Each row has a name. After each piece below comes the name of the row it's from, unless a question asks for something else. Each question is about the rows just above it. Places in a row count from 1.

[ -25 -116  -86   22    0    0    0    0   68  -86    4    0   68    0
    0   -6  -20] : zegu
[  49  -45   29  -37  -53    5   38 -108   20  -13   67  -48   -3  -74
  -49   10  -50] : pori
[ -14   17   18  -42 -105  -64  -23   53    3   16   16  -82  -26   49
   45   58  -59] : mit
[-30  25   2   9   2 -11   2  68  51   2  -1  -7 -15  64 109  37  12] : Vudol
Places of [68] in row zegu:
9 13
At which places does zegu hold [0]?
5 6 7 8 12 14 15
Places of [2] in row Vudol:
3 5 7 10

[-40 -40 -43 -43] -> vufu
[-29 -76 -62 -44] -> Diba
[-61 -46 -55 -47] -> Tob
[-35 -49 -91  24] -> moz
At which places does Tob hold [-46]?
2
[-40 -43] is in which row?
vufu
At which places does Diba hold [-62]?
3
Every place of [-43] in vufu:
3 4

[-24  20  25  35 -49]  Lasif
[-24  20  25 -16  37]  zus
[ 20  25 -24 -27  74]  meni
[ 76  38  -3 104 -43]  Totor
[ 76  38  72 104 -43]  futem
The row with [-24  20  25 -16  37] is
zus

[-22  21  -4  -7  58  -7   2  70] -> tido
[-8 -9 -8 -8 71 -8 -8 71] -> vik
[ -3 -14   4  -1 100  12  27   1] -> bipe
Places of [1] in row bipe:
8
At which places does vik hold [-8]?
1 3 4 6 7
At which places does vik hold [71]?
5 8
Every place of [-22] in tido:
1

[-93  33 -83 -42  45  11  54 -80 -47 -73  52 -56 -27 -95  -1  13 -13  17] : mul
[ 15  44  57 -66 -34 -23 -91 -34 -21 -47 -87 -20 -92 -18 -21 -23 -94 -21] : Zamig
[-30  -3 -65 -80  55  40 -94  -9 -74  -3  86  26 -94 -28 -32  37 -42 -34] : Lafi
[-17 -83  58 -85 -39  87  54 -35 -33  45 -38 -43  -2  91  35  26  45  90] : lare
[-93  33 -83 -42  45  11  54 -80 -47 -73  52 -56 -27   8  19 -34  61 -27] : Sudil
which: [-18 -21 -23]
Zamig
The row with [ 87  54 -35 -33  45 -38 -43] is
lare
The row with [-20 -92 -18 -21] is
Zamig
Places of [-21] in row Zamig:
9 15 18
[-93  33 -83 -42  45  11  54 -80 -47 -73  52 -56 -27   8  19 -34  61 -27] is in which row?
Sudil

[46 -7 -7 47 82] : Leto
[81 81 81 77 81] : dezon
[76 76 27 76 76] : Reded
[-12 -20  16  51  80] : Bif
[-12 -20 -27  51 -25] : Bibap
[-12  75 -27  51 -25] : gul
At which places does Leto hold [46]?
1
Every place of [81] in dezon:
1 2 3 5
Places of [82] in row Leto:
5
Places of [76] in row Reded:
1 2 4 5
which: [-12  75 -27  51 -25]
gul
At which places does Leto hold [47]?
4

[ 31   1  -2  61 -33] = divu
[ 30  26  72 -21  46] = fav
[14  9 14 14  9] = pitum
[74 91 -2 10 -6] = liti
[-13 -54 111  28  56] = Pibal
[ -8 -32  20  29   5] = nimod
[-32 -32  58 -33  64] = sasiv
[ -7   4  41 -21  53] = vizi
[ 15  -6   5   8 -12] = Gadu
[-34 -49   4  32  13] = vosam
[ 28  28 111 -54  79] = Bep
Places of [9] in row pitum:
2 5
which: [-49   4]
vosam
At which places does sasiv hold [58]?
3
which: [74 91 -2 10]
liti
which: [ 28 111 -54]
Bep
Places of [-32] in row sasiv:
1 2

[-101 -101 -100 -101] -> gat
[ -6   9  -5 -31] -> zuzot
[ -1  28  -8 -13] -> mumab
Places of [-101] in row gat:
1 2 4
[-1 28] is in which row?
mumab
The row with [-100 -101] is
gat

[-51  84  79  32 -49  52 -95  60  81  48  58  68  33 -75 -47 -48 -50 -43
 -90 -30 -43] -> Bivet
[  -4  101  -32  -63   69   88   83   21   17   96   54   49  -61    0
   95    3 -104   45   48  -30  -21] -> bofeg
[ 66  66  93 -52  91  56  58  73 -89  57  15  30 100 -33 -22  54 -64  54
  17 -88  83] -> kozut
[ -11   26   98  -22  -62  -11   57   67  -11    5 -103   40   88  101
  -75  -10  -98   66  -11   46   99] -> Luga
[-57  39  -1  83  49  54 -63 -49  21  17  88  96   8 -28 -48  18  31  18
  46 -88  39] -> gipu
[ 66  40 -31  27  24  21 -35  46  90  40 -48 -35 -47  68 -75  58 -69  48
  47  61  47] -> Gezo
Where do [-63  69  88  83  21  17  96  54  49] appear?
bofeg
Places of [47] in row Gezo:
19 21
which: [ 58  68  33 -75 -47 -48]
Bivet
Places of [68] in row Bivet:
12
Which row holds [ 21 -35]?
Gezo
Every place of [-11] in Luga:
1 6 9 19
Places of [48] in row bofeg:
19

